A small network was shown many inputs. Here are its activations along a few directions, one row for each input.
Each table varies a few parts of the input and shows all the possible inputs, shuffled.
A made-up example of a description, with smaller parts first: one of 2 separate values, together with either a single point or one of 9 places around a ring or (one of 6 places along a line, together with one of 8 places around a ring).
Shared parts are said once, and a part with two or three values counts as separate values.
In the rows, zero is written as 128.

Other details of the inputs vary at random and push rows far along two fixed directions, the same in every table; ignore that.

Table:
r1: [137 126 110 101 102 127  59 156 157 112 171 131 236 168]
r2: [ 54 178 142 107 170  73  75 213  89  86 113 132 191 138]
r3: [ 56 167 132 126 159  87  99 184 117  92 110 141 161 112]
r4: [ 74 184 154 152 176 123 160  78  96 187 101  67  33  96]
r5: [151 114 108 161 119 136 178  90 108 139 151 190 113 114]
r6: [138  92  86 141  99 153 155 123  97  92 156 218 165 140]
r7: [ 90 175 141 144 185  88 180  83 106 193  96  68  44  89]
r8: [193  76 118 134  79 185 175 106 168 138 150 146 106 143]
r9: [176  86 129 140  72 215 156 104 161 133 155 147  88 153]
r10: [150 140 157 133 183 101 131  69 141 185  91  24  56 109]
r11: [115 135 124 107 177 100  40 200 109  85 104  63 208 178]
r12: [189  89  99 124  83 201 137 151 149 104 162 168 147 162]
r13: [126 117 147 115 120 139  92 171 170  90 117 121 167 136]
r14: [102 153 166  89 168  98  45 221 134  85 103  77 204 165]
r15: [ 83 175 161 128 163  65 158  65 103 172  87  74  36  74]
r16: [164 111 130 111 103 131  78 201 128  79 137 130 196 154]
r17: [151 100 115 144  76 137 179  99 111 123 160 202 100  91]
r18: [127 125 130 117 157 115  65 176 134 121  88  84 180 157]
r19: [136  89  97 150  96 148 178  90 126 140 133 208 111 109]
r20: [133 149 177 109 152  88 127  74 153 170  80  21  46  99]
r21: [124 114  98 136  77 131 155  59 142 156 192 204 135 111]
r22: [148 119  94 147  99 175 193 103 116 134 158 202  92 119]
Each input here is: one of 2 separate values, together with either a single point or one of 4 places along a line or one of 6 places along a line.

Table:
r23: [177 120 103 117 114 133  79 182 123  97 157 134 197 157]
r24: [154  81 119 138  72 178 211  96 129  91 151 222  82 100]
r25: [ 88 136 132 116 125  82 156  35 145 186 112 112  61  63]
r26: [135 152 138 133 152 161 167  74 158 199 126  54  50 121]
r27: [ 89 203 127 126 196  49  88 155  75 146 112  74 140 101]
r28: [145 128 187 123 119 139 163 102 158 156  87  63  21  98]
r29: [104 144 136 123  98 126 127 218 101  58 127 192 161 144]
r30: [ 83 128 138 117 106 103  84 165 143  84 156 191 216 119]
r31: [204  42 104 158  76 203 181  95 153 131 136 167 105 137]
r32: [154  98 135 101 116 164  99 207 126  61 126 137 176 162]
r33: [146 125 107 131 116 167  71 163 107  98 160 133 194 195]
r34: [161 116 154 118 139  97 153  40 158 189 117  55  77 113]
r35: [139 112  87 156  82 193 210  93 132 152 188 215  99 124]
r36: [120 133  99 142 139 142 117 195 101  82 125 206 183 157]
r37: [ 74 180 137 115 194  26  96 134  88 147 106  73 156 128]
r38: [115 164 148 119 214 108  73 176 129 136  67  36 123 149]
r39: [124 108 147 108 101 122  60 170 183  84 151 140 212 145]
r40: [134 120 146 105 119 110 133  40 181 186 102  63  71  92]
r41: [ 66 175 122 152 211  73 108 164  69 134  69  73 133 120]
r42: [148  94  94 161  72 184 182  58 103 142 186 222 101 133]
Question: Changing only one part turns r30 into r39. The same change can be made to r27. Which row results?
Answer: r23
Question: Describe the family of inputs behind these rows.
Answer: one of 2 separate values, together with either one of 4 places along a line or one of 6 places along a line

Table:
r43: [147  86 122 119  76 149 122 133 176 102 153 178 166 138]
r44: [140 135 153 144 137 148 184  75 136 173 112  92  20  95]
r45: [150 104 122 137  97 186 151 156 133  98 137 184 132 148]
r46: [142 102 123 126  68 136 142 128 130 102 167 201 153 124]
r47: [134  99 109 138  92 152 160 147 125  94 140 210 150 130]
r48: [ 94 172 127 109 171  78  50 178 122 127 119  75 205 158]
r49: [106 153 143 102 175 103  57 208 116  88  85  60 178 162]
r50: [145 101  97 147 100 153 154 132 109 111 152 208 154 128]
r51: [160 114 139 134 136 140 164  51 143 188 112  71  44 112]
r52: [115 136 141 136 131 109 175  28 131 189 131 105  57  87]
r53: [156  97 112 123  92 147 113 123 158 114 164 174 174 139]
r54: [152 104 104 145 104 184 147 145 124 104 157 177 133 150]
r55: [ 91 182 120 129 185 115  80 202  83 120 109  77 166 164]
r56: [ 63 202 143 137 225  52 126 100  91 188  73  26  67  97]
r57: [ 82 181 124 115 183  73  87 206  87  97 104 108 171 135]
r58: [161 108 151 141 140 139 159  53 147 179 109  71  45 101]
r59: [165 114 156 125 128 136 171  61 156 169 104  70  35  97]
r60: [ 97 164 142  99 159  78  54 191 135 112 116  76 194 142]
r61: [126  99 124 125  75 143 137 127 136  98 152 200 155 125]
r62: [135 107 108 129  86 139 129 116 123 105 165 197 161 127]
Question: Describe the family of inputs behind these rows.
Answer: one of 4 places along a line, together with one of 5 places around a ring
Question: Changing only the place on the line of 4 turns r58 into r59. The same change can be made to r62. Which row results?
Answer: r46
Question: Change only the place on the ring of 5 in r61. List by row number the other rows that result.
Answer: r43, r45, r47, r49
